Each row below holds a small network's activations on one record, seen along a few directions.
After each row come some of the record's fields: MESUG, KALU, MOPU, VAGE.
Not every record has every field; a missing one is written none.
The largest differences between rows may come from other fields.
Strong random noise was added to every row along 6 fixed directions; ignore it. To show where, here is one row again and again, with new noise each time:
[  20 -190   65 -147  176 -163  214  -53  227 -193   97 -148  254  399
   47   -8 -436  -75  404 -162]
[ 328  150  135 -260 -187  -74 -120  -35  490 -183   65   94  -75 -344
  -94   58  -36  181  -82   30]
[ -61  108  454   49  148 -179  182 -109 -442  231 -342  296    8 -178
  300   83  -87  269  407  295]
[   6   45  -64  397   -1    0  -83   49  -60 -154  -95 -144   38  -83
   38 -272   86 -263  -82  228]
[ 238  331 -235  264  296  535 -134 -153  295   98 -146  101  257 -146
  130 -252   58  240   72  145]
[   0   69  176  415  116 -145 -111 -201 -266  105 -126  -35 -186 -248
   92 -142  125   99  210  263]
[ -99 -161  224  -73  136 -353   29 -152  120 -110  228 -119  -54  -50
   80  108 -258 -136  164  -39]
[ 323  -67  183   -7 -326 -348   31   44  104 -291 -125 -135 -127   94
 -231 -134  -55  119  281   43]

[ 203   73  235  156 -274 -226  130   74 -148 -164 -302  -83  -74   -9
  -10 -210  132   67    7  330]
{MESUG: none, KALU: fimu, MOPU: none, VAGE: tunod}
[ 202  -87  -17  239 -181   12   94  131   33 -234 -172 -277  -20  289
  -87 -251  134  -73  -34    0]
{MESUG: none, KALU: fimu, MOPU: fedur, VAGE: tunod}
[ 160   70 -226 -164   12  120 -200 -157  507   36  294   53 -119   46
 -110 -140  -27  130   -2 -285]
{MESUG: tegid, KALU: fimu, MOPU: bez, VAGE: none}
[ -59  -42   59 -158  125 -156    0   23    2   72   72   49   60  101
   24   55 -148  -96  146   11]
{MESUG: tegid, KALU: loz, MOPU: none, VAGE: none}
[-229 -257 -156  339  171 -104 -233 -203  160 -161  413 -327   -9  -38
   63   29   74 -428 -280   -9]
{MESUG: none, KALU: none, MOPU: fedur, VAGE: tunod}
[-409  -73 -136   38  163  175  -82   13   67   22  300 -189   54 -104
   35  177  -34 -345 -372 -191]
{MESUG: tegid, KALU: none, MOPU: bez, VAGE: tunod}
[-189  -87  -27  -31  -19  -99  -60  -87 -153   -7   34   81 -169 -101
  -40    1   14  -78  -74   -1]
{MESUG: tegid, KALU: fimu, MOPU: bez, VAGE: pureg}
[-208  -74   17   84   81  -43  141  172 -304  -95 -152  -81  317  305
  128  -43  -71 -401   22  198]
{MESUG: tegid, KALU: loz, MOPU: none, VAGE: tunod}
[ -79 -346  441  112  234 -413  245 -326 -320  107   -3 -209 -196  272
   24   72 -201  296  566 -174]
{MESUG: none, KALU: fimu, MOPU: fedur, VAGE: tunod}
[-401 -110  165  220   77  -64  124  192 -733  195 -350  166  118   -7
  222  103   -4 -127   35   81]
{MESUG: none, KALU: loz, MOPU: bez, VAGE: none}
[-203  221 -100 -126  671  435 -101 -187  543  135  504 -140  -25 -419
  275  136 -114  -96 -417 -188]
{MESUG: tegid, KALU: fimu, MOPU: none, VAGE: pureg}
[ 135   88   40   88 -204 -156 -416 -312   48   75  260  348 -291 -591
 -126   54  361  160 -254  216]
{MESUG: tegid, KALU: loz, MOPU: fedur, VAGE: tunod}
[ 311 -227   82 -538 -250 -567  323  243  127 -199   90  -69 -165  486
 -241  -80 -265  -96  244 -302]
{MESUG: none, KALU: loz, MOPU: none, VAGE: pureg}
[ -86   -6  211 -111  -16 -201   59   56   58 -119  -48  151  143  -34
  130   68 -109 -174   28  206]
{MESUG: tegid, KALU: fimu, MOPU: none, VAGE: none}
[  32 -180 -267  180 -173 -181  -87  119  -78 -134  -27 -263  -50  427
 -213 -213   17 -214   55 -200]
{MESUG: none, KALU: loz, MOPU: bez, VAGE: none}
[ -89  281  -66  228  -51  278 -194  -33 -269  156 -215  404   53 -483
  110  -38  394 -119 -442  458]
{MESUG: tegid, KALU: none, MOPU: fedur, VAGE: tunod}
[ 179 -157  169 -311 -489 -308  247  208  202 -304  -30  -50  -24  341
 -177  102 -169  -11   62 -114]
{MESUG: vol, KALU: fimu, MOPU: bez, VAGE: tunod}
[ 175  175  214  229 -315 -202   54  199 -413  -17 -393  136 -212  -36
  -45 -139  243   44    0  223]
{MESUG: none, KALU: none, MOPU: fedur, VAGE: none}
[ 317  -11   -3 -508 -104 -237   83  180  300  -17  207   52 -138  309
 -154 -159 -195 -108   80 -211]
{MESUG: tegid, KALU: loz, MOPU: none, VAGE: none}
[ 176  129   10 -343 -270  -58  115  312  -77   69 -211  260  -96  142
 -112  -63  -29  -13  -94 -164]
{MESUG: vol, KALU: loz, MOPU: bez, VAGE: none}
[-404 -109  157  150  241 -170  -84 -271  -70   78  269 -208 -263 -371
  133  256   -8 -230 -332  -57]
{MESUG: none, KALU: fimu, MOPU: bez, VAGE: tunod}
[ 211  232  274 -331 -158   18   60   33  162   25 -190  217   -3 -366
  119  105   58  216 -147  161]
{MESUG: none, KALU: fimu, MOPU: none, VAGE: tunod}
[-122 -280  353 -227 -510 -443   74  183   -6 -441   36 -336 -220 -106
 -172  338 -141 -245 -227  -79]
{MESUG: none, KALU: fimu, MOPU: bez, VAGE: tunod}
[ 226  321  107 -416 -145   56   29  128  113   20 -177  542  163 -366
  225  136   34  215 -158  345]
{MESUG: none, KALU: loz, MOPU: none, VAGE: pureg}
[-270  241 -136  102  505  380  -56  -20  -34  207   50  105  116 -213
  449 -181   90 -288 -283  233]
{MESUG: tegid, KALU: fimu, MOPU: none, VAGE: pureg}
[ -15   24 -442  608  329  329 -257 -359 -137  351   20 -274 -142   31
 -113 -257  223  189  109  -69]
{MESUG: none, KALU: loz, MOPU: bez, VAGE: tunod}
[-504  -23 -253  146  450  254   -1  -55  -79  228  117  -88   17 -103
  228   -5   -4 -310 -306 -123]
{MESUG: tegid, KALU: fimu, MOPU: bez, VAGE: pureg}
[  88   95   24  -94 -199  124  118  335  -12  -95 -250  117   27   60
    1  -81   92  -71 -322   33]
{MESUG: vol, KALU: none, MOPU: bez, VAGE: pureg}
[  56 -292  255 -114 -263 -690 -141  -55   -3 -273  226    4 -413 -108
 -240  157   44 -115    3  103]
{MESUG: tegid, KALU: loz, MOPU: fedur, VAGE: pureg}
[ -56 -139  -13  526  177 -396 -344 -405   29   86  547 -351 -429 -259
    9 -157  193 -185  -65  142]
{MESUG: none, KALU: loz, MOPU: none, VAGE: tunod}
[-183 -111   -5  237  -38 -180  -10  -48 -215  -52   72 -136  -17    4
   28 -183  111 -310  -77  180]
{MESUG: tegid, KALU: fimu, MOPU: none, VAGE: tunod}
[  40  -22   -8 -211 -288 -191  -29   85 -103   21  -27  -15 -257  -97
 -238  133   53  227    7 -220]
{MESUG: none, KALU: loz, MOPU: bez, VAGE: pureg}
[  81  -26  -55  155  -23  -68  115    2 -473  215 -392   34   -3  372
  -93  -99  -24  234  574  -17]
{MESUG: none, KALU: loz, MOPU: fedur, VAGE: none}
[-378 -236  409 -175  -16 -477  279   11 -535  181   35   51 -164  -29
  143  195  -88 -227  184   32]
{MESUG: tegid, KALU: fimu, MOPU: none, VAGE: tunod}
[-198   50   -2  111   93  286   29   98  -34   30 -135  -83   91 -134
   38  132  -19   39 -139 -192]
{MESUG: none, KALU: fimu, MOPU: bez, VAGE: none}

Here are new rows. What are their fields?
[ 212  -19   17 -265 -143   94   93   33  149 -159  -69   50  159  149
 -115  149 -226  163   74 -105]
{MESUG: none, KALU: loz, MOPU: bez, VAGE: tunod}
[ -14  -69  106 -166 -179   49  230  220   66 -165 -107 -267  -44   71
 -176  180 -173  163    1 -324]
{MESUG: none, KALU: fimu, MOPU: bez, VAGE: pureg}
[ 241   42 -151   17 -204  179 -168  -99  289  -48   33 -160  -45  -96
 -339   90   89  458   -9 -261]
{MESUG: none, KALU: loz, MOPU: bez, VAGE: tunod}
[  50  301  -91 -211   80  172   10  263   48   68 -128  216   64 -286
  196  -89  150 -201 -510  187]
{MESUG: none, KALU: loz, MOPU: none, VAGE: pureg}
[ -76 -137   25 -151  251   90   26 -338  192  267  173 -105  -63  104
  -76  176 -234  396  349 -287]
{MESUG: tegid, KALU: fimu, MOPU: bez, VAGE: tunod}
[-115 -249  285  112  219 -186 -130 -443  150   43  336 -500 -353  -99
   -8  274  -94  374  240 -290]
{MESUG: none, KALU: fimu, MOPU: bez, VAGE: tunod}
[-124 -271  230  160 -174 -612  236  105 -419 -223 -157 -252  -34  448
   -7 -175 -177 -324  405   79]
{MESUG: none, KALU: fimu, MOPU: none, VAGE: none}
[  87 -135  271 -333  -28 -408  206 -186  179  -55  114  -48  -70  131
  -46  179 -271  445  527 -198]
{MESUG: none, KALU: fimu, MOPU: none, VAGE: pureg}
[ 128  -27   82 -129   72   93  166   15  138  -63  -36 -204  124  163
   77  -34 -162   74  193 -115]
{MESUG: none, KALU: fimu, MOPU: none, VAGE: tunod}
[ -58  -56 -267   91  306  302  171  -31  198  -55   31 -100  472  274
  175 -177 -197 -258   12  -30]
{MESUG: none, KALU: fimu, MOPU: none, VAGE: tunod}
[ 312  391 -499  178  137  534 -334  -68  353   94    3  271  252 -121
  -36 -345  227   76 -134  174]
{MESUG: tegid, KALU: loz, MOPU: none, VAGE: none}
[ -60  314  486 -294   71 -131   78   42 -359  429 -228  480 -115 -540
  349  251   58  344   -7  212]
{MESUG: none, KALU: loz, MOPU: none, VAGE: none}
[ 134  205 -184 -204   59  373 -152 -118  460    5   88  277  280 -132
   40  207 -116  303  -49  -92]
{MESUG: none, KALU: loz, MOPU: bez, VAGE: none}
[ 216  254  171  206 -145  -71   11   84 -195  -24 -297  -95 -316 -207
  -33 -216  327  185  -61  183]
{MESUG: none, KALU: fimu, MOPU: none, VAGE: pureg}
[  63   32  302   85 -136 -162   24  -14 -232    6 -112 -103 -244 -115
   82  123    6  154   20  207]
{MESUG: none, KALU: loz, MOPU: bez, VAGE: tunod}
[-102 -217  633 -347 -285 -493  157  -42 -268   -4  -33   24 -368 -180
  -42  389 -183  244  244  -13]
{MESUG: tegid, KALU: fimu, MOPU: bez, VAGE: tunod}
[ -77 -201 -400  -33  348  255  237  102  133 -240   43  -87  566  673
  101 -119 -403 -331  173 -162]
{MESUG: none, KALU: loz, MOPU: fedur, VAGE: pureg}
